These are the activations of a small neural network, seen along a few directions. Each row is one input.
In each table, some parts of the input vary, and every possible input appears once, in random order.
A made-up example of a description, with smaller parts first: line(4) and (point or line(11) or (values(3) and ring(5))).
Shared parts are said once, and a part with two or three values counts as separate values.
In the rows, 128 means zero.

Other details of the inputs shift rows strongly along two fixed directions, in all tables alike. That doesn't count.

Rows:
R1: [ 74 125 183 113 144  82 100  85 120 110 119  96 136 141 114 153  65]
R2: [115 164  85 117  89 116 126 124 136 116 143 143 148 150 184 107 110]
R3: [103 143 144  84 130  88 106 135  94  85  99 119 157  78  74 146 103]
R4: [152  80 145 175 170 178 167 142 153 161 123 159 102 131 124 124 164]
R5: [132 166 129 129  66 116  94 153 142 121 116 166 134 120 174  88 126]
R6: [115 169 116 123  91 110 119 150 147 131 123 157 123 141 177 113  98]
R7: [140  94 111 177 178 171 179 119 164 165 134 147 107 122 124 128 160]
R8: [128  93 182  65 164  69 104 115  68 112 125  28 152 128  31 153 105]
R9: [147 104 106 172 173 181 176 117 153 159 137 133 101 134 129 148 181]
R10: [144  79  93 176 175 188 177 111 162 161 146 143 128 139 122 124 166]
R11: [134 150 169 124  94  66 112 158 100 106 120  74 142 145 115 133 129]
R12: [134 146  96  79  99 154  71 102 102 101 137 137 123 115 138  89 116]
R13: [118  69 214 153 201  19 180 143  99 129 134   7 145 162  11 179  90]
R14: [145 100 124 172 167 186 167 138 161 166 133 140  97 141 121 148 174]
R15: [128 143 172 116  96  67 130 157  95 124 116  80 145 150 122 123 104]
R16: [117 153 110  77  85 140  67 113 108 113  92 182 129  82 135 115 122]
R17: [135 175 132 129  82 113 104 150 133 107 127 159 118 139 173 117 134]
R18: [139  94 111 162 175 180 191 123 149 174 131 138 105 135 139 135 159]
R19: [151  81 100 131 170 211 170  94 153 138 122 155 126  67  75 161 158]
R20: [120 167 127 118  77 115 111 155 134 119 123 174 122 137 194 104 112]
R21: [123 147  86  96 104 150  54 108 101 119 166 138 136 110 163 109 108]
R22: [122 173  80 127  86 116 112 122 141 100 148 139 143 147 177 119 132]
Each input here is: point or line(6) or (values(3) and line(5)).
Q: Which other rows does R9 become when the line(5) part takes its other values? List them by row number.
A: R11, R14, R17, R22

Rows:
R23: [145  57 106 143 197 222 160  92 139 167 125 134 113  92  75 144 172]
R24: [152  44 166 161 191 218 187 138 145 186  95 151 102 115  85 142 181]
R25: [121 172  60  91  75 204  62 101 150 117 113 228 128  81 201  84 121]
R26: [126 147 172 108 103  83 109 154 105 110 109 125 129 119 122 130 121]
R27: [117 151 168 156 122  57 147 144 128 118 135  87 132 167 122 154 113]
R28: [112 134 134  80 127  99  78 114  94 106 130  97 144 111 102 134  92]
R29: [133 123 116 117 132  92 144 120  97 125 168  57 147 167 115 133 119]
R30: [116 133 135  90 121  95  88 111  86  95 137  93 145 113  93 137 107]
R31: [121 126 172 113 120  76 131 149 115 113  97 115 136 120  89 141 117]
R32: [156  66 143 202 194 195 191 140 157 192 127 131  98 164 122 128 183]
R33: [129 145 173 117 111  77 125 154 111 103 107 108 133 118  96 137 120]
R34: [103 133 107 128 145  81 152 109 133 112 159  94 149 141 123 139  94]
R35: [132 177  45 126  76 190  82 101 169 131 149 213 113 131 241  73 127]
R36: [137 185  45  96  64 201  59 107 160 105 127 229 123  74 204  86 138]
R37: [113 148 144 154 119  53 161 153 139 116 133 113 142 150 135 141  95]
R38: [142  73  98 175 204 209 187  91 150 167 149 117 104 152 116 158 174]
R39: [135 150 144 146  95  71 137 166 117 124 142  93 139 164 149 115 124]
R40: [114 139 176 101 108  80 103 160 106 115 101 119 125 124 116 128 104]
Q: What do these inputs look like to the network?
A: values(2) and (line(4) or ring(5))
Q: The inputs of R40 and R28 match in every part but the values(2) part. If R24 is changed in the same way as R40 into R28, which row does it become?
A: R25
Q: A walk changes only the line(4) part. It starts at R29 and steps to R35. List the rest of the walk in order.
A: R38, R34

Rows:
R41: [154  64 130 170 201 229 168 116 161 189 113 159  94 114 109 145 193]
R42: [106 199 116  92  43  88  58 144 126  97 107 166 138 119 189  88  93]
R43: [126 167  81 122  94 166  87 115 138 116 131 188 123 116 192 112 125]
R44: [120 204 109  82  43  84  60 145 135  89 109 172 148 108 182 107 107]
R45: [123 177  95 105  69 148  83 146 158 123 111 216 122 101 208  79 117]
R46: [100 160 164 149 103  11 170 157 128 110 138  74 150 189 141 148  84]
R47: [140 149  74 138 103 222 125 137 164 140 108 236 102  88 187  93 164]
R48: [112 153 151  92 114  41 111 134  72  82 143  54 160 139  83 154  86]
R49: [115 132 166  99 110  69 110 133  96 102 126  76 143 149 103 128  98]
R50: [131  60 192 144 206  97 181 127 115 148 121  59 123 128  32 174 127]
R51: [140  59 132 157 207 172 171  95 127 152 144  93 127 128  61 163 141]
R52: [131 166  45 119  92 200 103 103 160 127 131 218 119  92 191  87 147]
R53: [111 139 170 101 121  65 107 121 108  97 127  77 138 135 107 147  99]
R54: [122 152 163  98 107  49 118 123  82  93 130  75 146 128  92 136 106]
R55: [150  47  99 162 203 244 173 104 152 184 141 141 116 121 111 127 176]
R56: [158  48 106 169 193 247 169 118 137 193 139 141  97 130 108 136 179]
R57: [135 100 184 177 166  45 182 159 120 134 158  31 128 191  80 153 133]
Q: What do these inputs look like to the network?
A: values(2) or (values(3) and line(5))
Q: Which of the alternatives is R46?
A: values(2)
